These are the activations of a small neural network, seen along a few directions. Each row is one input.
Each table varies a few parts of the input and shows all the possible inputs, shuffled.
A made-up example of a description, with smaller parts first: one of 4 places along a line, together with either a single point or one of 9 places along a line or (one of 2 separate values, together with one of 8 places around a ring).
Shared parts are said once, and a part with two or three values counts as separate values.
(in the rows, 128 means zero)

Other details of the inputs vary at random and push rows far along two fixed directions, the same in every table; ignore that.

Rows:
r1: [157 137 115 144 143 111 116 123 145 155 138 162  92 139 114 118]
r2: [ 63 142 120 167 179  75 111 129 138  36 130 127 148 104 148 132]
r3: [ 92 144 136 181 179  88 103 118 148  51 110 112 165 112 149 166]
r4: [162 160 134 114 102 141 150 117 152 141 143 137 151 152 127 119]
r5: [154 124 113 127 130 126 131 131 159 163 138 169 130 149 148 102]
r6: [ 82 129 124 188 182 122 119 115 117  68 123  99 179 118 175 157]
r7: [111 114 162  76  92 147 126 169 109 128  80 106  90  71  93 191]
r8: [157 139 133 105 102 133 128  96 145 148 136 133 157 152 112  97]
r9: [142 128 112 106 114 116 139 137 144 129 155 150 118 159 145  80]
r10: [103  99 165  69  97 144 103 157 103 135  70 101  98  71  80 165]
r11: [106  72 160  75  84 149 128 179 127 138  77 121 111  97 144 174]
r12: [146 141 123 135 122 148 131  95  99 162 147 114 141 153 101 101]
r13: [148 117 105 154 149 140 136 121 118 172 152 149 110 143 136 108]
r14: [138 119  97 136 130 129 143 130 105 140 170 128 100 155 130  88]
r15: [160 153 121 143 116 149 156 104 111 154 151 112 131 145 117 122]
Description of these inputs: one of 3 separate values, together with either a single point or one of 4 places along a line.
- A walk changes only the place on the line of 4. It starts at r1 and steps to r3. List the rest of the walk in order. => r7, r10
- Change only the choice among 3 separate values in r5. List by row number the other rows that result. => r1, r13

Rows:
r16: [128 116 142  97 103 135 132 153 136 129 110 127 115 113 126 145]
r17: [140 122 148 100 100 143 127 143 122 151 104 122 100 108 101 150]
r18: [163 155 113 150 134 121 133 100 148 142 157 151 140 181 130  92]
r19: [124 114 141 109 110 150 131 136  99 140 112 107 115 112 109 138]
r20: [ 82 127 113 170 184 100 114 121 133  74 133 123 170 117 174 143]
r21: [127 108 143  97 102 146 129 138 121 145 110 118 127 112 122 138]
r22: [ 70 121 116 167 185 106 114 119 123  69 129 108 180  98 177 147]
r23: [155 149  99 154 146 107 133 109 142 141 171 157 117 171 131  84]
r24: [120 109 137  95 111 131 122 151 128 133 111 135 109 111 122 129]
r25: [157 157 104 152 140 113 136 106 148 138 164 159 127 168 128  86]
r26: [158 147 103 161 142 109 138 112 143 137 172 152 115 176 138  88]
r27: [165 166 116 159 139 118 127  93 141 139 155 142 128 172 109  97]
r28: [131 115 143  98 105 141 130 147 131 142 107 128 122 114 127 148]
r29: [161 152 107 159 140 122 139 105 144 145 161 155 132 176 134  94]
r30: [163 163 111 168 145 118 133  98 138 143 159 146 121 167 114  99]
r31: [124 100 133 110 113 149 135 146 113 148 116 126 114 108 131 133]
r32: [121 102 134 111 112 134 133 158 125 132 115 135  99 112 132 134]
r33: [126 119 139  91 106 134 126 148 135 133 110 132 116 107 121 140]
r34: [122 114 140  92 105 131 121 148 132 133 110 131 115 111 117 135]
r35: [125 110 142  98 101 132 127 151 133 129 110 127 112 117 122 139]
r36: [ 48 134 121 187 211  85  98 118 125  35 117 100 184  82 171 170]
r37: [126 102 138 101 108 148 129 142 116 144 111 122 122 113 126 132]
r38: [165 161 116 147 128 120 132  96 152 142 156 148 146 180 125  99]
r39: [ 56 155 133 170 188 104 111 101 124  31 111  81 218  83 164 179]
r40: [128 119 146 107 109 136 120 138 121 139 104 119 108 110 102 148]
r41: [123 105 140 102 107 133 127 155 129 128 111 130 107 116 128 133]
r42: [159 163 108 166 140 132 145  91 120 144 165 130 133 170 115  95]
r43: [131 113 141  97 104 149 133 140 124 145 111 119 129 109 125 144]
r44: [119 103 129 120 122 146 134 144  90 146 124 108  99 111 117 137]
r45: [125 119 144 105 103 149 132 132 104 141 111 103 120 114 103 144]
- Describe the family of inputs behind these rows. => one of 5 places along a line, together with either one of 2 separate values or one of 4 places along a line
- Changing only the place on the line of 5 turns r44 into r45. The same change can be made to r22. Which row results? => r21
- Change only the place on the line of 5 in r41. List by row number the other rows that result. => r16, r26, r32, r35

Rows:
r46: [ 50 131 126 188 204  92 101 121 119  37 112  96 175  79 165 174]
r47: [130 113 146  84  93 155 131 142 104 154 106 108 109 100  98 140]
r48: [121  84 128 113 118 145 136 166  97 160 119 128  71 105 127 138]
r49: [134 136 121 133 129 131 130 106 122 134 144 121 149 147 127 110]
r50: [147 154 132 139 130 119 122 113 153 130 125 143 137 144 118 133]
r51: [139 156 130 128 123 115 126 117 145 112 134 133 133 147 111 118]
r52: [137 135 121 152 136 139 137 106 111 141 144 113 142 147 129 123]
r53: [139 151 125 158 141 127 128 107 115 131 136 121 121 141 109 128]
r54: [133  88 141  91  98 153 133 163 128 160 103 141 107 110 138 140]
r55: [143 153 125 151 135 139 138 100 112 137 141 109 141 137 114 130]
r56: [124  90 139  80  89 147 138 165 121 144 112 131 103 112 131 125]
r57: [143 159 130 121 117 126 135 108 143 118 137 121 152 142 116 119]
r58: [136 152 126 139 135 120 122 109 127 124 135 128 128 141 107 115]
r59: [129 127 112 138 136 128 134 118 124 132 148 135 138 143 138 100]
r60: [ 38  91 147 123 162 108  95 160 111  54  78  96 143  43 150 184]
r61: [138  96 149  86  91 156 129 153 127 161  99 127 119 114 126 150]
r62: [151 156 131 131 124 131 131 105 150 135 129 132 156 140 123 135]
r63: [127 127 107 140 145 113 128 127 128 130 152 144 117 141 138 102]
r64: [136 144 124 133 128 106 124 124 149 113 140 142 118 145 124 110]
r65: [145 141 126 143 138 112 120 123 157 129 132 151 124 143 129 126]
r66: [133 125 112 157 143 137 141 117 112 139 149 127 131 143 140 113]
r67: [131  88 136  93 107 138 127 173 133 158 108 150  87 108 138 142]
r68: [130 132 112 130 132 107 132 134 146 118 150 150 120 147 143 104]
r69: [139 140 126 122 117 126 134 114 140 121 141 126 152 153 133 111]
- Describe the family of inputs behind these rows. => one of 4 places along a line, together with one of 6 places around a ring
- Changing only the place on the ring of 6 turns r57 into r69. The same change can be made to r62. Which row results? => r61
- Change only the place on the ring of 6 in r52. List by row number the other rows that result. => r46, r48, r53, r55, r66
- Change only the place on the line of 4 in r56. List by row number the other rows that result. => r54, r59, r66

Rows:
r70: [101 105 163  80  98 148 121 165 136 110  68 125 147  84 134 178]
r71: [178 164  93 190 155 122 142  90 112 167 183 155  92 195 109  77]
r72: [165 168  98 147 135 129 134  62 130 157 184 132 178 188 110  62]
r73: [149 149 110 153 144 110 134 122 171 122 149 178 144 174 155  98]
r74: [183 202 116 149 117 117 137  83 150 137 165 152 123 197  79  76]
r75: [191 182 107 166 134 132 151  77 160 163 172 143 171 186 127 107]
r76: [ 94  72 135 109 128 142 129 178 124 135  98 126 118  71 162 179]
r77: [ 94 128 119 163 180  99 109 130 152  81 129 137 175 127 188 150]
r78: [106 164 133 145 152 115 128 112 167  67 115 129 207 108 161 154]
r79: [101  93 157  97 110 154 121 156 117 134  77 104 148  86 133 192]
r80: [104 154 133 140 154 105 112 105 164  70 111 121 204 127 161 162]
r81: [ 96 174 129 157 168 100 114 102 130  66 133  96 173 102 131 155]
r82: [ 84  78 152 111 127 122 107 172 120 114  92 121 106  82 154 164]
r83: [ 90 162 129 181 181 120 117  89 102  78 121  92 173 112 127 159]
r84: [193 189 110 143 124 117 146  79 180 143 167 154 167 188 131 101]
r85: [189 105 129 102  88 141 132 155 122 199 143 153  42 164  92  91]
r86: [166 122 121  98  94 121 134 149 127 174 141 156  43 159  90  96]
r87: [ 97  98 159 121 130 158 118 141  88 118  76  83 128  74 113 178]
r88: [ 95 167 124 180 181 122 128  90 106  80 129  90 173  97 131 159]
r89: [ 92 125 156  86 104 136 125 160 117  96  85 105 114  60 100 168]
r90: [139 133 144  80  86 135 133 142 122 140 111 113  89 102  85 145]
r91: [169 112 134 106  83 136 139 152 145 177 130 173  65 158 110  89]
r92: [131  95 140 100 103 131 124 173 131 135 106 148  73 116 110 118]
r93: [ 88 123 116 184 186  95 106 121 132  72 133 119 157 119 153 140]
r94: [148 113 154  84  90 155 126 149 128 164  99 124 123 123 121 158]
r95: [ 70  62 130  91  88 150 179 191  77  76 135  72 115 107 179 134]
r96: [130 136  93 126 147 101 123 102 146 125 171 154 147 164 145  61]
r97: [ 94 135 112 155 177  89 121 126 172  67 133 141 179 113 192 149]
r98: [175 109 120 112  91 142 141 149 104 207 149 152  34 162  78 100]
r99: [148 138 108 193 159 124 132  97 126 144 155 146 127 166 148 103]
r100: [187  95 121 106  86 158 147 154 130 222 140 166  67 170 115 110]
r101: [101 156 135 149 158  96 102 101 152  54 115 104 183 120 132 147]
r102: [ 87 107 156 103 117 140 115 149  93 118  87  89 115  77  97 182]
r103: [ 89 131 120 160 178  80 103 124 154  55 127 127 152 122 157 132]
r104: [ 98 101 169  95 103 140 108 151 117 119  79  98 130  81 126 178]
r105: [142 106 133 100 104 130 125 164 105 167 129 139  49 130 100 121]
r106: [ 79 140 117 158 180 130 116  79 101  86 130  92 218 105 153 125]
r107: [175 200 112 152 130 102 129  73 152 126 169 139 133 196  90  89]
r108: [147 104 122 124 114 154 147 152  85 182 132 132  48 109 104 126]
r109: [188 178 111 180 145 146 147  69 139 168 159 140 167 197 129 106]
r110: [160  95 129  93  98 146 141 169 135 183 128 153  82 123 141 133]
r111: [154  84 127 119 110 169 142 156 108 196 116 148  81 133 137 136]
r112: [177 158  98 155 143 102 135 101 179 143 173 179 136 206 151  85]
r113: [ 84 145 122 130 162 111 104  93 123  78 134 100 212 111 150 120]
r114: [111  71 119  87 110 147 125 152  98 169 132 133 102 109 126 103]
r115: [171 127 116  98  94 122 144 149 132 176 149 153  43 144  94  97]
r116: [ 97 101 166  84  95 131 111 149 131 108  73 106 129  83 123 176]
r117: [ 98 126 107 187 191 123 131 119 132  97 131 128 175 105 193 155]
r118: [152 140 104 192 168 123 129 101 120 135 157 138 120 165 132  98]
r119: [ 71 113  99 166 192 120 114 104 100  91 142 118 182 106 175 110]
r120: [ 82  88 148  79  71 163 181 170  76  77 120  48 144 106 155 146]
r121: [189 187 126 151 107 123 138  80 168 145 158 160 141 199 102  77]
r122: [ 94 138 116 156 171 101 127 135 170  68 128 152 177 109 186 140]
r123: [ 97 147 137 185 171 127 118  86 120  88 113  98 190 115 150 158]
r124: [ 64  74 133  76 123 130 114 171 114 103  99 133 130  71 147 119]
r125: [ 92 112 152 103 116 142 125 150  98 119  94  87 115  61 100 183]
r126: [163 118 154  89  84 151 122 142 116 166 111 115  89 130  83 132]
r127: [169 132 119 104  91 131 149 156 131 171 145 163  46 140  90  89]
r128: [153 131 150  88  85 146 125 141 105 167 117 115  78 129  75 136]
r129: [162 180  99 169 147  94 134 103 153 123 177 172 107 194 111  66]
r130: [108 152 126 175 175 137 134  96 131  97 118 103 205 104 168 168]
r131: [ 85  76 151  96 115 117 111 172 133 109  86 129  99  84 148 160]
r132: [143 108 135  50  72 150 127 131 117 169 120 124 118 124  96  98]
r133: [ 86 149 112 170 185  84 113 125 131  66 145 119 144 102 156 140]
r134: [ 68  69 131  81 131 130 106 166 100 118 108 116 127  73 154 130]
r135: [159 111 149 101  87 158 129 138 110 174 112 112  92 130  77 136]
r136: [195 189 113 154 132 125 145  81 166 155 172 146 167 187 133 103]
r137: [155 109 154 103  79 158 133 133 117 183 109 120 100 132  92 141]
r138: [145 137 109 180 150 108 127 104 144 138 160 150 131 171 141 103]
r139: [ 79  97 149  60  98 148 115 151 112 108  85 109 154  70 120 132]
r140: [159 124 154  84  74 151 129 147 130 151 102 131  91 128  76 122]
r141: [143 156  96 177 160 102 137 108 130 130 175 141 113 152 122 103]
- Describe the family of inputs behind these rows. => one of 2 separate values, together with either a single point or (one of 5 places along a line, together with either a single point or one of 6 places along a line)
- Changing only the choice among 2 separate values turns r89 into r127. The same change can be made to r90. Which row results? => r115
- Changing only the choice among 2 separate values turns r133 into r81. The same change can be made to r119. Which row results? => r106
- Change only the place on the line of 6 in r79. List by row number the other rows that result. => r75, r102, r125, r135, r137
- Change only the place on the line of 5 in r116. List by row number the other rows that result. => r104, r121, r123, r137
- Change only the choice among 2 separate values in r102. List by row number the other rows that result. => r98
- Change only the place on the line of 5 in r73. List by row number the other rows that result. => r77, r100, r111, r112
